A small network was shown many inputs. Here are its activations along a few directions, one row for each input.
Each table varies a few parts of the input and shows all the possible inputs, shuffled.
A made-up example of a description, with smaller parts first: ring(5) and (point or line(11) or (values(3) and line(6))).
Shared parts are said once, and a part with two or three values counts as separate values.

Rows:
x1: [-88 5 171 -206 -184 -25 -315 152 198 143 -68 247 18 107 596 -53]
x2: [129 27 -245 199 67 -86 491 -15 -81 -164 150 -196 -48 -240 -533 1]
x3: [109 -248 41 -188 40 -15 -359 329 151 347 -229 74 -223 -68 248 31]
x4: [-7 -14 -356 88 25 -148 313 -226 11 -111 199 -270 88 -61 -459 -205]
x5: [-185 308 -308 207 -20 -17 272 -284 13 -227 374 -19 248 -3 -125 -107]
x6: [-102 67 -132 174 56 -16 226 -388 -136 -234 125 -285 258 16 -360 -37]
x7: [77 -273 66 -291 -124 -160 -295 233 186 286 -275 -10 -146 108 297 -123]
x8: [44 -11 -354 151 235 -6 276 -122 8 -68 255 -197 43 -248 -519 -35]
x9: [-187 116 -218 228 259 135 362 -268 -118 -140 311 -64 63 -153 -198 21]
x10: [207 20 371 -358 -91 152 -411 315 55 57 -81 458 -348 447 83 92]
x11: [76 2 257 -208 -182 -43 -521 123 140 105 -224 88 133 97 439 63]
x12: [2 -165 311 -244 -91 0 -377 66 32 165 -367 -43 19 161 394 29]
x13: [-61 -102 306 -58 -102 39 -48 288 -88 173 -278 255 -251 5 491 58]
x14: [-246 101 -220 152 73 1 408 -348 -99 -194 265 -151 125 29 -162 -143]
x15: [39 -137 292 -129 74 142 -436 150 -9 228 -320 45 -54 -23 346 173]
x16: [151 -115 3 -255 -212 -198 -448 296 300 222 -133 121 -35 49 352 -77]
x17: [50 194 -449 157 -68 -178 163 -165 120 -138 306 -127 203 -92 -411 -179]
x18: [-47 71 -135 243 245 122 184 -308 -153 -184 169 -194 205 -171 -400 129]
x19: [180 229 -21 66 132 202 263 -76 -44 -374 468 102 -73 283 -730 -10]
x20: [-131 -120 205 -113 76 147 -239 168 47 257 -178 208 -186 -12 507 37]
x21: [168 -201 159 -131 -145 -124 -148 422 25 276 -332 120 -294 -61 220 44]
x22: [-52 282 -218 245 -41 -58 80 -339 -37 -254 231 -137 367 -13 -312 -6]
x23: [100 -113 393 -70 -115 32 -246 259 -144 146 -424 97 -127 -6 332 195]
x24: [38 92 -33 296 82 37 400 -196 -249 -287 65 -188 123 -168 -426 161]
x25: [-165 -149 224 -231 -89 15 -172 88 91 199 -222 117 -105 167 547 -107]
x26: [-97 133 -113 278 100 49 576 -156 -217 -231 212 -50 -8 -149 -218 49]
Q: Changing only one part turns x16 into x17. The same change can be made to x1. Which row results?
A: x5
Q: Describe the family of inputs behind these rows.
A: values(2) and (point or (values(3) and line(4)))
Q: Change only the values(2) part in x6. List by row number the other rows that result.
A: x12

Rows:
x27: [-4 271 -345 82 -18 -24 350 -176 105 -306 578 98 30 216 -538 -239]
x28: [294 -166 140 -61 -215 -206 -70 321 -56 96 -360 -53 -164 -38 -70 85]
x29: [59 10 55 -382 -136 -4 -532 272 376 203 84 387 -145 324 381 -144]
x30: [78 -34 -353 207 96 -117 625 46 -59 -96 226 -154 -160 -273 -489 -88]
x31: [-489 67 -560 129 -230 -433 -161 -617 293 88 24 -531 841 -272 584 -368]
x32: [-262 -177 388 -142 78 199 -156 143 -84 262 -290 238 -218 23 793 104]
x33: [271 176 164 -218 -326 -108 -315 134 124 -148 28 184 39 387 -120 -46]
x34: [228 -197 -104 52 237 19 -11 43 -59 61 -79 -221 -70 -247 -492 145]
x35: [-292 188 -65 364 180 175 690 -280 -345 -252 221 2 -16 -156 -119 79]
x36: [189 150 -100 -102 132 126 -252 -143 131 -168 293 -12 116 250 -528 6]
x37: [78 -331 67 -251 -18 -72 -282 450 183 467 -327 111 -352 -108 412 -73]
x38: [-36 23 493 77 -117 108 45 37 -287 -95 -347 64 2 38 295 238]
x39: [-112 20 221 244 336 337 70 -231 -323 -111 -53 -113 100 -144 -109 300]
Q: Describe the family of inputs behind these rows.
A: point or (values(3) and line(4))
Q: Change only the values(3) part in x39. List by row number the other rows that result.
A: x34, x36
Q: Change only the line(4) part in x33. List by row number the other rows that result.
A: x27, x29, x36
Q: Change only the values(3) part in x29. List by row number the other rows that result.
A: x32, x37

Rows:
x40: [347 -202 431 -253 -103 17 116 229 -125 -137 -323 -134 -189 73 -179 132]
x41: [-287 72 -146 -216 -27 -29 -13 -402 146 -191 339 97 169 226 376 -160]
x42: [144 -310 327 -197 -204 -126 -77 132 58 -10 -486 -231 115 61 324 86]
x43: [-181 -112 -388 -215 146 -126 -355 -363 141 195 14 -170 105 89 -45 -185]
x44: [0 -74 70 197 -16 -125 165 -205 29 -167 -91 -511 494 -228 49 -79]
x45: [17 355 -21 434 -111 45 230 -153 -364 -220 57 -12 132 -56 -443 121]
x46: [-19 -39 -79 -82 108 89 -619 81 276 380 5 -105 12 87 113 -242]
x47: [-21 -150 123 165 355 323 140 358 -66 136 20 217 -419 -273 66 117]
x48: [77 232 187 -108 132 310 47 230 192 -109 369 388 -89 327 29 -98]
x49: [-24 153 22 109 131 120 -24 -302 -394 -180 91 205 -11 143 -299 370]
x50: [70 -113 349 -119 133 280 -317 76 167 37 -167 -235 232 -115 339 112]
x51: [100 -204 232 -152 296 86 123 -226 -126 -220 102 -182 44 -20 -330 300]
x52: [140 -6 176 173 69 9 380 -48 -110 -270 72 -421 191 -179 -465 62]
x53: [-179 361 -87 429 -196 -130 12 -296 -211 -93 -113 -149 406 -113 54 12]
x54: [-232 -68 59 35 189 212 -46 192 75 409 -126 78 -143 -363 554 67]
x55: [629 198 -427 -164 -116 -407 -135 385 418 -167 282 163 -103 -300 -408 227]
x56: [70 -245 -110 -165 -243 -304 -397 147 148 314 -293 -154 -131 283 126 -257]
x57: [422 -7 -490 -192 -338 -506 -377 287 434 63 254 79 323 -387 62 112]
x58: [136 196 302 259 125 339 -265 118 -190 -82 -34 406 -93 75 -169 260]
x59: [-230 -35 -249 370 34 -148 445 -120 -79 195 -67 -210 116 -452 302 -129]
x60: [-70 71 207 64 -384 -186 -265 75 -196 55 -457 146 26 181 314 185]
x61: [300 -162 -34 -218 -155 -111 -146 209 -8 219 -167 12 -389 305 -380 -217]
x62: [267 -136 495 -24 258 338 -93 174 71 -97 -31 -24 -46 -76 -192 208]
x63: [32 55 -400 148 19 -16 177 -21 55 16 108 -233 39 16 -703 -297]
x64: [186 -94 -8 -13 221 245 -345 203 195 240 95 144 -213 160 -408 -138]
x65: [-244 211 -91 29 19 3 -251 -430 -249 -72 -98 39 240 41 198 247]
x66: [53 -232 128 -63 -18 -48 351 369 -267 141 -267 185 -544 -174 31 19]
x67: [-22 -151 -313 -161 234 39 -104 -200 46 67 165 -19 -135 192 -560 -31]
x68: [-63 312 -129 160 -163 58 521 -104 124 -326 412 -13 31 155 -264 -206]
x69: [-179 -288 85 -17 -150 -226 169 234 -29 356 -424 108 -271 -212 519 29]
x70: [-148 8 -435 151 -66 -221 -65 -193 172 137 -38 -305 336 -98 -225 -456]
x71: [-135 268 203 126 -27 242 -492 34 -90 104 -159 179 177 5 321 196]
x72: [-171 -227 -161 39 363 115 374 -50 -250 17 140 37 -331 -199 -64 230]
x73: [136 146 203 -302 -244 -78 232 242 10 -132 117 272 -272 449 21 -157]
x74: [-139 -5 187 -248 -403 -272 -29 117 171 -28 0 226 -8 331 466 -259]
x75: [-96 145 -100 -180 124 105 280 -215 70 -271 446 205 -74 381 -104 32]
x76: [-66 -195 78 -213 196 5 -100 -349 -13 -130 -69 -345 313 -78 196 164]
x77: [-77 -67 -227 409 173 35 629 118 -249 -50 100 -158 -169 -343 -179 -29]
x78: [231 145 278 34 -259 -2 -58 127 -386 -91 -289 261 -273 216 -156 190]
x79: [-311 -140 -252 -54 260 -9 188 -261 -95 205 -82 -40 -70 -313 438 96]
x80: [-268 179 -155 173 -305 -109 250 -285 219 -241 296 -47 325 12 188 -396]
x81: [-191 154 161 -148 -53 165 -253 86 278 -4 298 253 146 168 487 -241]
Q: Changing only one part turns x61 into x56. The same change can be made to x58. Which row results?
A: x71
Q: Changing only one part turns x55 into x57. The same change can be made to x68. Which row results?
A: x80
Q: Describe the family of inputs behind these rows.
A: values(2) and (point or (line(4) and values(5)))
Q: Change only the values(5) part in x47. List by row number the other rows that result.
A: x48, x58, x62, x64
Q: Change only the line(4) part in x66. List by row number the other rows that result.
A: x47, x72, x77
Q: Change only the values(5) part in x44. List by row number the other rows that result.
A: x53, x59, x70, x80
